A small network was shown many inputs. Here are its activations along a few directions, one row for each input.
In each table, some parts of the input vary, and every possible input appears once, in random order.
A made-up example of a description, with smaller parts first: one of 4 places along a line, together with either a single point or one of 9 places around a ring or (one of 3 separate values, together with one of 8 places around a ring).
Shared parts are said once, and a part with two or three values counts as separate values.
In the rows, zero is written as 128.

Other details of the inputs shift rows strongly along three fixed directions, in all tables alike. That doesn't count.

A family of inputs:
x1: [123 115 191 103  70 128 107 148 198 213 129 151]
x2: [140 148 127 116 137 128 106 107 134 103 117 118]
x3: [144 127 123 104 131 121 127 142 129 129 110  77]
x4: [121 134 113 136 146 124 125 119 130 122 132 116]
x5: [132 143 158 125 129 141 120 109  99 105 115 141]
x6: [125 117 113 100 144 130 140 157 171 164 189 112]
x7: [102 128 107 166 151 138 133 123 120 118 160 155]
x8: [116 127 122 139 131 131 110 120 110 117 107 112]
x9: [121 134 116 115 141 143 136 147 123 122 136 107]
x10: [109 135 118 159 138 133 115 110 107 109 114 136]
x11: [151 142 124 131 131 141 130 123 123 111 128 137]
x12: [113 130 147 144  99 124 123 116 121 133  96 171]
x13: [120 130 121 106 119 136 130 132 122 112 106 110]
x14: [ 98 131 176 180  80 120 121 117 172 191 138 239]
x15: [116 143 180 154  75 111 114 126 135 169  89 193]
x16: [102 109  89 143 166 146 152 149 139 132 215 147]
x17: [105 128 132 184 115 115 111  97 102 112 102 177]
x18: [136 119 120 136 116 122 133 124 106 117 109 130]
x19: [140 118 116  88 131 126 144 144 149 129 129  82]
x20: [161 133 149  64  90 131 110 151 142 153  73  36]
x21: [139 135 126  82 145 154 131 156 142 125 165 109]
x22: [124 124 118 136 132 109 114 116 115 117 115 116]
x23: [122 141 125 128 131 137 124 130 105 113 102 114]
x24: [131 126 138 108 144 145 111 111 114  98 141 106]
x25: [135 136 120 147 128 130 136 125 106 122 111 128]
x26: [130 139 117 159 142 119 137 115 107 109 105 133]
x27: [135 139 115 126 117 129 136 122 116 110  99 110]
x28: [139 122 110 107 122 134 139 132 124 117 115  96]
x29: [117 134 123 138 132 130 128 132 100 116 112 130]
x30: [130 139 115 144 132 118 139 117 123 112 109 133]
x31: [126 121 116 162 139 109 145 128 113 120 143 155]
x32: [117 148 134 124 107 131 121 121 119 117  84 128]
x33: [148 149 126 146 140 125 127 106 119  91 107 144]
x34: [155 118 135  65  95 131 121 141 140 137  85  55]
x35: [128 137 142 154 143 121 114  82 107  98 130 160]
x36: [125 117 114 117 134 119 117 112 124 111 110 106]
x37: [145 112 178  89  87 115 137 163 197 211 144 137]
x38: [122 117 124 117 125 130 126 138 113 120 121 127]
x39: [115 106 115 125 134 132 120 129 121 117 139 115]
x40: [120 104  91 126 184 134 158 171 150 162 242 128]
x41: [129 123 188 121  74 103 106 131 182 204 114 161]
x42: [132 140 134 109 129 146 104 120 139 109 127 115]
x43: [157 127 143 113 148 131 131 116 120 103 132 109]
x44: [135 118 107 121 149 142 161 167 146 153 193 118]
x45: [156 132 146 115 126 140 126 113 110 111 120 114]
x46: [115 115 100 193 148 119 162 129  97 124 179 199]
x47: [116 102  96 109 163 131 153 152 157 148 209 120]
x48: [126 119 128 158 128 108 138 121 119 125 125 164]
x49: [133 138 117 133 141 123 140 129 128 120 119 114]
x50: [124 130 119 136 138 118 112 114 115 121 105 111]
Description of these inputs: one of 5 places around a ring, together with either one of 2 separate values or one of 8 places around a ring.
Changing only the place on the ring of 5 turns x50 into x20. The same change can be made to x36. Which row results?
> x34
Change only the choice among 2 separate values in x35. List by row number the other rows that result.
> x2
Change only the place on the ring of 5 in x6. List by row number the other rows that result.
> x16, x27, x30, x32
Change only the place on the ring of 8 in x12. List by row number the other rows that result.
> x9, x13, x15, x23, x29, x32, x38

A family of inputs:
x51: [127 160 116 132 130 141 108  96  81  61  57 104]
x52: [150 124 117 104 159 131 134 139 133 114 158  88]
x53: [101 114  94 180 140 122 149 111  96 105 136 166]
x54: [149 116 126  87 139 148 141 149 126 117 163 105]
x55: [128 130 107 102 157 155 143 163 132 124 182 102]
x56: [124 125  90 155 142 118 145 126  96 108 117 117]
x57: [107 121  87 163 147 116 138 126  95 103 121 135]
x58: [138 165 191 111  61 134  87 110 148 147  38 131]
x59: [144 126 129  88 105 121 128 153 144 158  97  64]
x60: [112 141 125 159 140 131 102  91  88  81 102 139]
x61: [124 117 118  92 152 146 111 136 123 113 150  75]
x62: [149 145 125 142 133 120 110  84  95  67  69 110]
x63: [141 150 166 137  95 127 112  93 105 108  61 152]
x64: [120 151 172 158 107 114 113 103 156 157 117 188]
x65: [125 121 132 151 158 139 164 152 126 151 220 194]
x66: [114 131 171 154 110 128 107 120 150 169 149 196]
x67: [116 121  97 144 131 121 129 108  92  87  82 103]
x68: [119 119  85 132 138 117 126 126  95  84  83  90]
x69: [143 144 151  74 106 148 111 145 150 140 100  79]
x70: [123 109 116  98 154 147 117 144 134 123 176  93]
x71: [124 115 143 106 100 115 132 168 169 191 136 125]
x72: [145 132 116 149 156 123 135 110 107  94 137 137]
x73: [118 149 165 163  94 133 126 114 146 160 125 214]
x74: [149 130 171 124 107 120 126 133 175 174 155 160]
x75: [146 120 128  91 102 121 127 151 151 156  98  69]
x76: [106 121 100 172 141 119 139 110  90 102 110 147]
x77: [110 117  91 190 151 118 160 131 107 135 162 185]
x78: [134 122 112  97 161 137 128 132 146 117 167  95]
x79: [124 116 151 104 100 120 133 158 162 188 130 109]
x80: [117 137 162 168 112 116 127 108 166 165 155 222]
x81: [129 120 166  86  99 138  99 139 168 166 139 113]
x82: [150 115 119  83 152 149 144 153 119 114 167  93]
x83: [133 113 121 116 165 147 163 162 127 142 219 149]
x84: [129 147 183 137  89 116 103 100 168 161  98 175]
x85: [146 129 129 129 150 124 139 136 138 135 172 129]
x86: [106 137 115 179 163 122 138  97 114 105 161 190]
x87: [111 112  77 144 140 118 140 124 100  90 120 120]
x88: [131 114 141  91 103 125 122 148 152 160 103  75]
x89: [123 134 128 123  89 107 108 113 115 114  34 101]
x90: [134 108  86 104 141 127 152 159 131 133 155  81]
Changing only one part turns x84 into x80. The same change can be made to x63. Which row results?
> x54
What is each input in this table made of?
> one of 5 places along a line, together with either one of 3 separate values or one of 5 places around a ring
Start at x60 and move only the place on the line of 5, one step at a time. The first step leads to x61. Which rows follow, in order?
> x66, x70, x81
List by row number the other rows that have the place on the line of 5 in common with x55.
> x56, x57, x60, x64, x65, x79, x85

A family of inputs:
x91: [127 108  89 117 171 139 173 178 147 158 223 116]
x92: [122  99  76 119 174 129 152 158 136 131 198  93]
x93: [126 149 168 174 112 110 120  90 137 130 118 219]
x94: [116 128  88 123 160 153 120 111  85  62 133  94]
x95: [154 126 143  60  97 127 121 154 169 163  93  36]
x96: [121 147 168 106  97 138  89 119 151 140  83 119]
x97: [112 126  79 158 162 116 123 108  84  79 113 108]
x98: [113 130  91 179 149 125 145 112  63  73 105 160]
x99: [118 109  82 117 153 125 124 131  88  82 120  76]
x100: [136 136 152 115  89 111 108 114 152 150  59 101]
x101: [148 109 143  49  92 127 115 155 163 155  90  39]
x102: [125 113  75 130 152 131 147 120  79  68 113  92]
x103: [129 125 149 116  82 113 105 120 135 140  65 107]
x104: [132 155 154 145  99 114 118 120 125 141  65 139]
x105: [123 136 125 168 163 135 125  84  76  71 133 155]
x106: [136 137 149 108  84 122 118 127 124 137  61 105]
x107: [111 127 157 120 117 143 140 163 188 200 204 186]
x108: [127 153 159 208 112 122 129  96 123 138 131 251]
x109: [132 120 175 118 133 131 136 149 182 197 218 186]
x110: [145 110 112  99 178 156 151 167 132 134 228 104]
x111: [136 146 152 157 114 120 129 111 145 138 136 200]
What is each input in this table made of?
> either one of 3 separate values or one of 6 places around a ring or (one of 2 separate values, together with one of 6 places along a line)
List by row number the other inputs of the same sort as x96.
> x94, x107

A family of inputs:
x112: [ 98 109  82 124 168 139 121 104 123  75 159 113]
x113: [147 112  97  93 155 153 149 153 113 101 171  88]
x114: [144 117 139  92 103 125 153 169 171 184 150 117]
x115: [121 155 157 153  85 110 126 130 149 169  87 168]
x116: [142 117 167 106 120 119 118 138 167 175 150 109]
x117: [138 137 185 126  99 114 107 109 130 147 102 161]
x118: [149 118 110 100 162 136 150 130 136 109 168  97]
x119: [132 138 201 125  85 117  97 119 152 181 109 162]
x120: [103  92  68  72 156 141 135 162 138 108 170  48]
x121: [126 143 133 119  94 112  94 106 108 118  32  61]
x122: [142 153 158 121  93 139 123 131 140 145 102 145]
x123: [142 165 161 117 104 125 104 104 146 122  66 107]
x124: [141 111 169  99 101 131 124 158 154 175 155 129]
x125: [110  97 100 171 162 126 168 144  99 122 193 183]
x126: [126 162 123 158 147 137 116  93  84  63  84 146]
x127: [139 132 143  99 105 139 147 168 159 175 142 129]
x128: [140 131 125 116 151 136 153 148 162 151 199 140]
x129: [106 101 116  81 152 155 124 155 157 137 205 111]
x130: [137 138 106 172 131 112 133  87 102  85  88 158]
x131: [102 122  85 124 135 121 100  88 116  68  83 102]
x132: [121 124 115 147 125 110 119 109  90 107  79 101]
x133: [128 109 112 168 170 122 166 123 124 120 213 195]
x134: [124 117 144 171 108 120 151 125 119 147 133 207]
x135: [143 161 152 106  91 139  98 120 124 112  47  88]
x136: [127 122 104 166 124 106 146 104  87  94  96 153]
x137: [ 75 122 133 184 108 126 124 110 124 135 127 222]
x138: [145 156 189 116  86 133 115 128 159 169 109 168]
x139: [120 119 146 112 114 136 128 162 155 185 147 115]
x140: [129 126 112 168 139 102 119  83  86  73  79 137]
x141: [154 138 124  56 104 132 134 164 155 147  94  39]
x142: [135 107  84 153 166 116 157 117 101  91 154 139]
x143: [131 114  79 139 186 140 151 115  72  57 174 132]
x144: [142 130 180 134  99 104 111 106 145 152 101 152]
x145: [122 121 116 108 153 147 136 173 144 154 196 120]
x146: [108 139 142 179 137 131 118 105 114 135 150 190]
x147: [142 121 101 111 153 133 160 163 168 156 197 123]
x148: [140 104 146  92 106 113 138 165 161 181 138 101]
x149: [115 154 136 162 138 132 111  99 101  99 104 163]
x150: [121 144 185 145  77 127  99 124 147 184  99 161]
x151: [129 112  59 140 178 143 167 130  70  59 154 115]
x152: [125 130 155 182 107 121 140 116 115 142 143 222]
x153: [141 129  78 117 183 147 139 111  73  41 140  93]
x154: [127 140 135 149 132 124 105  91 116 107  95 114]
x155: [115 131  91 182 166 124 159 139 139 130 194 192]
x156: [141 131 129 116 113 108  89  91 107  94  35  58]
x157: [118  94 115 129 152 137 157 170 136 170 205 138]
x158: [ 88 127 141 172 105 137 115 106 128 132 133 207]
x159: [113 145 136 166 116 131 142 134 127 146 118 182]
x160: [128 125 138  87 113 128 130 179 178 191 148  93]
x161: [142 125 114  42 131 149 115 170 137 124 103   8]
x162: [138 165 153 108 106 120  83  93 129 106  35  78]
x163: [134 133 141 104 118 123 118 154 181 181 138 109]
x164: [124 130 116 150 139 132 114 102  70  76  92 113]
x165: [142 114  84  81 161 133 116 139 122 103 126   8]
What is each input in this table made of?
> one of 6 places around a ring, together with either a single point or one of 8 places around a ring
Changing only the place on the ring of 6 turns x140 into x148. The same change can be made to x142. Which row results?
> x136
Changing only the place on the ring of 6 turns x159 into x123. The same change can be made to x161. Which row results?
> x162
Change only the place on the ring of 8 in x122. List by row number the other rows that result.
> x113, x124, x135, x145, x150, x152, x164
Change only the place on the ring of 6 in x165. List by row number the other rows that result.
> x121, x139, x146, x150, x154
List by row number the other rows that have the place on the ring of 6 in common with x153.
> x117, x119, x126, x129, x138, x143, x146, x149
